Each row below holds a small network's activations on one input, seen along a few directions.
Each table varies a few parts of the input and shows all the possible inputs, shuffled.
A made-up example of a description, with smaller parts first: one of 3 separate values, together with either a single point or one of 9 places around a ring or (one of 6 places along a line, together with one of 8 places around a ring).
Shared parts are said once, and a part with two or three values counts as separate values.
In the rows, 128 means zero.

Other details of the inputs vary at random and push rows far along two fixed directions, the same in every table; ignore that.

Table:
r1: [ 97  89 148 142 186  73 122  94 106 139 144 130 117 114 127]
r2: [101  71 136 148 155  71 123 120  81 128 166 119 141 112 154]
r3: [110 152 124 110  94 203 140 171 127 108 145 100 109 143  98]
r4: [105  67 147 153 191  54 107 101  86 127 161 129 124 117 132]
r5: [123  89 132 124 137  76 138  99 111 116 127 151 125 134 146]
r6: [ 97 154 130 117  91 202 156 161 143 137 136 111 116 125 107]
r7: [209 126  92 140 143  56 105  92 146 157  88 165 174 107 171]
r8: [162 193 107 101  54 224 143 172 177 125 107 129 146 130 119]
r9: [ 91 109 155 129 118 155 155 139 146 105 142 138  91 156  88]
r10: [ 75 110 153 131 136 165 141 151  99 103 174  95  85 145  93]
r11: [179 191  79 128 110 135  93 123 143 144  53 139 178 122 159]
r12: [113 137 138 136 118 175 132 168 137 121 161 106 106 141  95]
r13: [ 84 105 155 122 120 157 158 129 123 100 142 132  80 152  93]
r14: [108  90 150 149 176  61 122 107 108 146 151 122 123 119 142]
r15: [ 81 114 168 117 131 163 149 132 123  92 156 120  86 153  96]
r16: [ 97  94 139 129 167  70 130 100  92 134 142 121 122 117 149]
r17: [107  75 137 136 135  75 144 103 108 122 137 151 130 123 147]
r18: [ 51 152 141 132 115 183 124 131 123  99 108 120  98 157  84]
r19: [174 202 111 104  84 222 131 161 194 129  99 136 133 135  96]
r20: [235 168  80 111 110  89  99 113 146 151  82 146 194 105 190]
r21: [194 144  95 133 149  69  99 102 117 178 101 119 166  90 180]
r22: [222 185  99 122  99 137 105 146 180 154  95 137 173 119 152]
Description of these inputs: either one of 2 separate values or (one of 4 places along a line, together with one of 5 places along a line).
Q: Which of the alternatives is r1?
A: one of 4 places along a line, together with one of 5 places along a line

Table:
r23: [ 88 185 123 107  81 226 147 148 158 117  89 126 104 150  86]
r24: [177 139 106 126 103 119 123 126 154 122 102 157 155 133 144]
r25: [ 60 106 168 141 170 118 127  98 122 104 127 137  90 154  90]
r26: [183 142 110 111 108 119 135 113 145 137 100 146 141 120 152]
r27: [139 124 112 142 146  71  96  94 116 125  88 151 163 127 159]
r28: [162 137 101 132 155  86 100 117  92 160 128  99 153  94 167]
r29: [130 125 112 144 143  72 106  92 120 139  85 154 164 118 160]
r30: [158 128 102 150 148  84  86 129  97 149 130 109 165 103 160]
r31: [195 140 119 131 135 120 118 142 163 158 134 130 145 111 135]
r32: [ 68  94 159 152 190 107 119 126  97 131 177 102  92 128  99]
r33: [ 94  88 169 133 150 120 149 112 139 105 147 150  87 149  93]
r34: [ 94 167 134 109  99 203 135 141 142  95 102 125 106 161  90]
r35: [185 169  92 109  82 156 140 132 171 149  84 148 150 119 141]
r36: [ 75  63 165 142 150  93 149 128 106 116 184 129 112 131 124]
r37: [ 88 170 134 103 100 207 144 134 142 106 100 122  98 152  94]
r38: [164 166  90 140 114 137  99 151 124 166 114 105 164 100 148]
r39: [ 69 101 152 137 159 131 124 137  79 108 173  88  98 138 111]
r40: [178 110 121 122 142  75 129 117 118 149 144 125 150 101 169]
r41: [113 148 129 114  74 207 162 156 171 107 118 150 110 153  90]
r42: [138 155 132 101  77 208 155 156 165  97 121 139 103 159  93]
r43: [ 93  64 170 130 155  92 145 124  98 101 188 120 102 139 127]
r44: [164 183  89 126 107 158 112 152 129 171 109  95 152  97 144]
r45: [173  96 122 140 139  61 113 122 117 137 148 140 164 110 167]
r46: [ 83  73 162 129 145 103 159 125 107 124 179 124 103 124 127]
Q: Changing only one part turns r36 into r41. The same change can be made to r46. Which row results?
A: r35
Q: Describe the family of inputs behind these rows.
A: one of 4 places along a line, together with either a single point or one of 5 places around a ring
Q: A walk changes only the place on the line of 4. It starts at r30 and steps to r45. List the rest of the walk in order.
A: r24, r27
